Each row below holds a small network's activations on one input, seen along a few directions.
In each table, some parts of the input vary, and every possible input appears once, in random order.
Descriptions start from the smaller parts, as in this example, which fits no table here: one of 8 places around a ring, together with either a single point or one of 9 places around a ring or (one of 3 separate values, together with one of 4 places along a line).
Shared parts are said once, and a part with two or three values counts as separate values.

Table:
r1: [ 15  -3   3  -8  -4  20   2  -2  -7  16  -3 -16   2   5  10  18 -30]
r2: [ 27  -9 -11   2   4  23   1   1 -19   2   4 -15  -7  18  27  20 -34]
r3: [-10  -1  -4 -18   3 -30  20  -3  10  -8  24  36 -23 -14  -1 -32  38]
r4: [ -5  11 -12 -12  -3 -16   4   8 -19 -32  31  -8 -23 -16 -25 -36  43]
r5: [ 13 -17 -12  11 -11   5  -1  -7   4  12 -22  -5  25   8  -1  23 -16]
r6: [ -3   1   4   7  -7  24 -14   3  32  23 -27   0  35   4   0   4  -8]
r7: [ 12   1   4  27   4  14  -2  14   5  15 -26   8  28  14   9  14  -4]
r8: [-34  25   0 -14   8 -48 -12  10  11 -29  22   1 -19 -12  -9 -16  20]
r9: [-31  -7 -14 -13 -17 -47  11 -18 -11  -1  23  29 -37  10 -21 -25  20]
r10: [-19  -5  31   1  15 -17   2 -33 -10 -46   3 -10 -16 -44 -31 -10  36]
r11: [ 23 -20 -28  20  -7  14  -2  -9 -11  -1 -13  -1  18  24  18  22 -17]
r12: [ -2  14  20 -11   3  34 -11   8  19  29 -14 -14  11  -2  10   4 -23]
r13: [ 15   9  19   6  15  24   0  28  -3  20  -3  -5   5   6  15  13 -25]
What is each input in this table made of?
> either one of 5 separate values or (one of 2 separate values, together with one of 4 places along a line)
Change only the choice among 2 separate values in r12. List by row number the other rows that result.
> r6
Change only the choice among 2 separate values in r7. List by row number the other rows that result.
> r13

Table:
r14: [-28  21  19 -16   2  -9  -8   8  38   7  -9   6  21 -32  -8 -14  23]
r15: [  5  -7  24  18   6  34 -10  10  16  38 -31   2  22  14  15  22 -40]
r16: [ 28 -23 -23  22 -25  10   6 -11  -5   6  -2  10  28  32   3  27 -24]
r17: [ -8   7  31  20   0  15  -9  17  35  30 -35   8  28   0  -8  -3   0]
r18: [ -7  10 -33 -25   3 -36  13 -18 -17 -32  29   7 -18 -10 -18 -10  42]
r19: [-10  23  21 -18  16  12  -4  20 -17   4  20 -14 -27  -9  15  -9 -14]
r20: [ -4 -12   0  13 -22 -35   9  -8  11 -26   5  16  10 -14 -25 -15  34]
r21: [  9  -9 -13   0  -2 -24   5  -8 -32 -29  23 -18 -48  14   2  -6  -6]
r22: [ 29 -24 -37  -4  -2   6   4 -19 -28 -14   4 -23 -20  18  22  16 -24]
r23: [  5  -5  10  -9  20  41  -9  12 -16  24  -5 -18 -10  -1  20   9 -38]
r24: [ 16  -6 -20  25 -21  -7   7  -5   8  -8 -13  18  36  12   0   6  22]
r25: [-35  24  21 -26  25  -6  -5   3   7   1  13   5 -22 -24 -17 -25  24]
The inputs of r14 and r17 match in every part but one. If r20 is changed in the same way as r14 into r17, which row does it become?
> r24
What is each input in this table made of?
> one of 2 separate values, together with one of 6 places around a ring
Change only the choice among 2 separate values in r18. List by row number the other rows that result.
> r25
Change only the choice among 2 separate values in r21. List by row number the other rows that result.
> r19

Table:
r26: [ 22 -24 -10   6   0  -5  17 -20  -3 -11   0  10   3  -1   7  13   2]
r27: [ 23   0  14 -10  11  21  14   0 -26  10   9  -9 -21   6  12  11 -19]
r28: [ 26   3  -3   3   9   7  14  -4 -13  -1   4   5  -4  15  23  18  -7]
r29: [  1  25  16  15   4   4  -1  21  20  21 -21   8  23  10   2   4   8]
r30: [ -6  10 -15  -3  -5  -5 -12   7  -1   4   6  -5   4  21  13  17 -25]
r31: [ 28 -21 -16  18  -5  -9  16 -11  -1  -9 -15   7  10   8   2  10  17]
r32: [-13  -8  26 -15   7  12  -5 -10  18  16 -15  -5   1 -26  -3  -3  -4]
r33: [-14 -19  -3  -9 -12  -2 -12 -10  -4   2   5 -15  -8  -5  -8   4 -29]
r34: [ -1 -12 -26  15 -24 -15 -11  -5  13  -8 -10   0  18  16  -8   3  -3]
r35: [ -6   8  -2 -18  -6  11 -11   9  -8  13  16 -21  -9   9   4   8 -36]
r36: [ 26  -1  -8   1  13  21   9  16 -26   2   6  -4  -4   3  14   5  -4]
r37: [ -7   6 -19  -4   1  10 -19  21 -14   7   6 -15   3  11   7   3 -20]
r38: [-38  26  21 -20  11 -44   5   0  11 -23  21  16 -27 -32 -28 -41  60]
r39: [ -8  14   1  -9  -1 -36  25 -22 -29 -47  41  13 -43 -17 -22 -34  55]
r40: [  4  15 -20  12 -17  -6 -10  16   4   3  -3  -6  14  29   7   9 -13]
r41: [ -8  19  28 -20  17  22  -3  10  10  30  -8  -8  -4 -11   6   3 -13]
r42: [ 21 -27 -12   9   0  17  11  -9 -14 -12   2   1  -1  -8   1  -7   4]
r43: [ -4  -2  12  16  -4  -6  -2   1  28   9 -28  12  28  -2 -10  -1  18]
r44: [ -8  -4  16   3  -2   3  -2 -12  32   4 -13  13  19 -12  -2  -2   3]
r45: [ -7  22  22   3  10  10  -2  10  19  19 -10  10  12   3  10   7  -7]
r46: [ 18 -27   8  -4   0   9  17 -16 -16  -1   5  -5 -14 -13  -1   6 -12]
r47: [-14 -21 -19   6 -10   3 -20  -2  -8  -6  -2  -9   3   2  -7  -6 -13]
r48: [36  7 -9 18 -4  5 17 10 -7 -1 -2  4  8 21 14 12  4]
r49: [-40  18 -10 -15  -4 -53  -7 -13 -14 -45  35   0 -41  -7 -27 -32  38]
r50: [-13  -9  10   0   8  15  -9   3  16   7 -19   2  15 -22  -5 -11  10]
r51: [-11 -17 -15   6 -15 -12 -13 -17   5  -8  -2   2   5  12  -3   8 -17]
r52: [ -7  18  12  -5  17  23  -7  27   8  22 -10  -1  13 -11   3  -5   0]
The inputs of r27 and r35 match in every part but one. If r31 is changed in the same way as r27 into r35, which row does it become?
> r34
What is each input in this table made of?
> one of 3 separate values, together with either a single point or (one of 2 separate values, together with one of 4 places along a line)
Change only the choice among 3 separate values in r45. List by row number the other rows that result.
> r28, r30
List by row number the other rows that have the choice among 3 separate values in common with r32.
> r29, r38, r41, r43, r44, r45, r50, r52
